A small network was shown many inputs. Here are its activations along a few directions, one row for each input.
Each table varies a few parts of the input and shows all the possible inputs, shuffled.
A made-up example of a description, with smaller parts first: one of 8 places around a ring, together with either a single point or (one of 2 separate values, together with one of 4 places along a line) or one of 11 places around a ring.
Shared parts are said once, and a part with two or three values counts as separate values.

Other details of the inputs shift rows strongly along two fixed directions, in all tables alike. That doesn't count.

A family of inputs:
r1: [ -1 -66 -32  12  22  41  14   4  23  -2 -39]
r2: [ 14 -25 -16 -10  85  35  41 -17  80 -51  -8]
r3: [ 39 -20  19 -23 -12 -37 -22  -3 -14   9  47]
r4: [ 25  38  60 -54 -29 -55  -6 -29  25  12  34]
r5: [-21  12 -49  -8  33  25  31  37   6   0 -24]
r6: [  1  25 -34 -16  45  21  15  17   2 -11 -54]
r7: [-33  19 -39  69 -12  27  -5  25 -99  20 -19]
r8: [ -2  46  25   0 -62 -55 -35  42 -54  33  27]
r9: [-38  -2 -69  47  35  66  31  38 -81 -24 -52]
r10: [-24 -48 -43  22  38  43  17 -29  14   0 -40]
r11: [  6  -1   3  22  31  23   6  33  22 -15 -57]
r12: [-55   5 -50  57  50  43  26  45 -10   5 -51]
r13: [-15 -61 -26 -29  77  59  51 -23  55 -33 -31]
r14: [ 12  58   1  35 -52 -19 -60  42 -79  16  32]
r15: [-25 -23 -61  20   6  40 -17  56 -54  21 -33]
r16: [ 23 -26   7 -66 -11  -7   7 -51  37   4  37]
r17: [-41 -10 -64  24   3  63  17  -1 -48 -11 -43]
r18: [ 21  15  33  21  15 -14  -9 -34  22  -2  13]
r19: [ 16 -14  37  -7  25 -14  15  14  54  -9 -28]
r20: [  0 -22  29   2 -48 -13 -19   0 -12  23  31]
r21: [  1  47  34 -32 -52 -49  -2   3 -20  21  29]
r22: [ 29 -10  35   9  27 -20   7 -41  70 -17  31]
r23: [-27 -36 -27  24  35  39  12 -25   5   9 -33]
r24: [-43  -7 -70  71  -3  65   4  78 -86  17 -57]
r25: [  -3   24   14   57  -86  -16  -38   36 -107   24   29]
r26: [ -3   2   6  -7  26  -1  26 -17  51 -29  25]
r27: [ 13  51  30  36 -55 -12 -41  24 -44   5  -3]
r28: [  8  52  20 -16 -67 -42 -11  -7 -16  15  64]
r29: [-22   8  27  13 -56 -24 -25 -33 -39  31  36]
r30: [ -1  81 -17  29 -82 -20 -27  26 -88  13  44]
r31: [-32  86  11  26 -54  -1 -31  12 -75  -3  -9]
r32: [ 45 -50  42 -55   9 -38 -11 -23  42  11  54]
r33: [ 30 -32 -12 -31  93  16   5  11  75 -22 -50]
r34: [ 25 -14  29 -45  38 -25  -6   8  60  -8 -10]
r35: [-21  22 -56  40  63  75  15  29 -20 -39 -57]
r36: [ 22 -68  35 -35  -3 -27  17 -32  93 -23 -12]
r37: [-63  46 -63  40 -74   9  -6  20 -98  -2 -46]
r38: [ 19 -16  31 -34 -39 -36 -34  -5  -6  31  48]
r39: [  0  65  31  47 -39 -12 -39 -13 -50  13   6]
r40: [  2  43  63 -28 -23 -35  -2 -29  10  -7  19]
r41: [ 44  33  36 -38 -14 -31 -12 -35  19  -3  57]
r42: [-64  51 -48  48 -15  34  11  56 -66   0 -27]
r43: [-21 -27 -26  26  46  31  32  55  37  -8 -37]
r44: [ 18   7  42 -29 -29 -59 -19   8  28  19  57]
r45: [ 59 -30  50 -79   9 -38  17 -64  53  -9  71]
r46: [ 36 -25  22   7  21  -6  10   3  60 -27  17]
r47: [-27  59  15  59 -64 -28 -26   6 -46  25  38]
r48: [ -6  37  56 -28 -29 -42  10 -22   9   1  31]
r49: [ 24 -32  24 -45 -33 -27 -30 -25  21  24  40]
r50: [-16  22  34 -16 -80 -19 -21 -46 -44   4  52]
r51: [  7 -22  45 -19  49 -31  28 -34  78   1   0]
r52: [ 24  -6  20 -56 -65 -31 -15 -61   8  14  58]
r53: [ 23 -46  22  -7  38  -3  30   4  98 -22   8]
r54: [-17  33  29 -10 -72 -21 -16 -27 -57  20  57]
r55: [ 11 -15 -32  47  57  53   9  46  12 -26 -55]
r56: [-42  15 -78  16 -14  50   2  46 -92  17 -33]
r57: [ 55 -33  25 -31  46 -26   1 -15  82 -21  40]
r58: [-11 -72 -18  -2  96  46  43 -24  56  -7 -43]
r59: [ -2  46   0  24 -68 -36 -41  39 -42  21  46]
r60: [ -6 -67 -23   5  32  46  19   8  31  -5 -37]
r61: [-29 -16 -88  33 -12  38 -23  46 -66  17 -45]
r62: [-25  -6 -35  39  35  27  29  71 -11  -1 -67]
r63: [-24  -5 -40  35 100  53  25  12  20 -24 -96]
r64: [-13 -53 -75  -3  45  27   8  33  28 -16 -81]
r65: [  9 -11  31  13 -47 -15 -15   9 -29  16  33]
r66: [  2 -61   0 -19  48  -7  32 -65  94 -22 -38]
r67: [ 17  30  31 -14  12  -1  -4 -34  24 -30  10]
r68: [  1  31  14 -25 -78 -32 -23 -11 -67  30  53]
r69: [ 66  -8  45 -76  45 -24  10 -63  95 -20  24]
r70: [-16 -10 -14  15  79  19  29  -1  39  -9 -64]
r71: [ 10  -1  43 -31 -25 -25   8 -46  -8  -4  54]
r72: [  1  -2  51   4 -36 -37 -15 -46 -20  27  52]
r73: [ 25 -38  11 -81   4 -37  21 -65  82 -22   5]
r74: [ 19  31  -2  11  -6  -2 -41  29 -23   5  -8]
r75: [-10  -5 -65  -2  24  41  19  25 -50  10 -22]
Each input here is: one of 5 places around a ring, together with either a single point or one of 6 places along a line or one of 8 places around a ring.
Changing only the place on the ring of 5 turns r68 into r38. The same change can be made to r69. Which row results?
Answer: r74
Changing only the place on the ring of 5 turns r8 into r62. The same change can be made to r44. Which row results?
Answer: r43
Change only the place on the ring of 5 in r22. List by row number the other rows that result.
Answer: r2, r30, r46, r57

A family of inputs:
r76: [ 29 -41  33 -16 -13 -25 -17 -26  36   9  29]
r77: [-27   8 -67  32  -1  51  -5  51 -76   5 -29]
r78: [  8 -74 -17 -40  85  26  39   7  78 -18 -37]
r79: [ -5  52  17   2 -51 -17 -21 -26 -56   6  20]
r80: [ 45  57  70 -16 -40 -63 -33 -17   2   4  69]
r81: [  8   4  35 -31 -31 -39   2 -35  27  -6  26]
r82: [ -6  58   7  25 -21 -19 -18  52 -22   3  -1]
r83: [  8 -59 -33 -33  94  47  54 -14  67 -26 -23]
r84: [ 33  49  95   8 -56 -68 -40 -20  14   9  68]
r85: [  0 -30  25 -11  31  -5  16 -44  53 -12   6]
r86: [  7 -34  10 -37  24 -12  29 -17  55  -4   6]
r87: [ -8  45  12   2 -64  -9 -20 -16 -48   6  36]
r88: [-38  35 -45  29  -3  27   6  27 -46   9 -54]
r89: [ 32 -25  39 -48 -29 -48 -20 -18  41  14  37]
r90: [-30  -8 -46  52  -8  37  -5  45 -65  10 -35]
r91: [-16   6 -81  32   4  47 -11  53 -76  11 -40]
r92: [  0 -74 -20  -8  93  40  51 -17  83 -22 -31]
r93: [-39  31 -34  57 -12  30  -5  15 -68   2 -48]
What do these inputs look like to the network?
Answer: one of 3 separate values, together with either a single point or one of 5 places along a line
Changing only the choice among 3 separate values turns r87 into r81. The same change can be made to r80. Which row results?
Answer: r82
Change only the choice among 3 separate values in r93. List by row number the other rows that result.
Answer: r79, r88
Change only the choice among 3 separate values in r91. List by row number the other rows that result.
Answer: r76, r89

A family of inputs:
r94: [ 21 -41  33  -8  47  -3  19 -21  86 -19  -6]
r95: [ -7  18 -18  25 -40   1 -29  17 -72  21  10]
r96: [ 12  14  54   2 -25 -37  -6 -31  25   0  41]
r97: [  9  35  13  -7 -16 -22  -8  20  -3   3   4]
r98: [-17  10  47 -24 -65 -32  -2 -65 -20  16  50]
r99: [-29  53 -22  51 -24  18 -12  30 -76   3  -6]
r100: [ 28 -37  35 -17  53 -13  11  -7  85 -11  -3]
r101: [ 16  19  58 -36 -34 -40 -15 -76  29  -4  38]
r102: [ 10 -12 -29 -22  88  38  32  17  52 -35 -43]
r103: [ 31  37  60 -28 -31 -45 -17 -36  16  -1  61]
r104: [-36  17 -49  22 -73   8 -21  36 -98  32   4]
r105: [ 35 -68  17 -44  45  -1  17 -35  74  -9   7]
r106: [-17  -9 -62  35  75  48  26  67   7 -13 -83]
r107: [ -28  -54 -102   16   67   75   32   47   -9   -9  -76]
r108: [-28  18 -35  34 -68   5 -28  37 -97  26   0]
What do these inputs look like to the network?
Answer: either one of 2 separate values or one of 5 places along a line or one of 8 places around a ring
Start at r100 and move only the place on the ring of 8, one step at a time. The first step leads to r106. Which rows follow, in order?
Answer: r97, r102, r103, r99, r96, r94
List by row number the other inputs of the same sort as r98.
Answer: r101
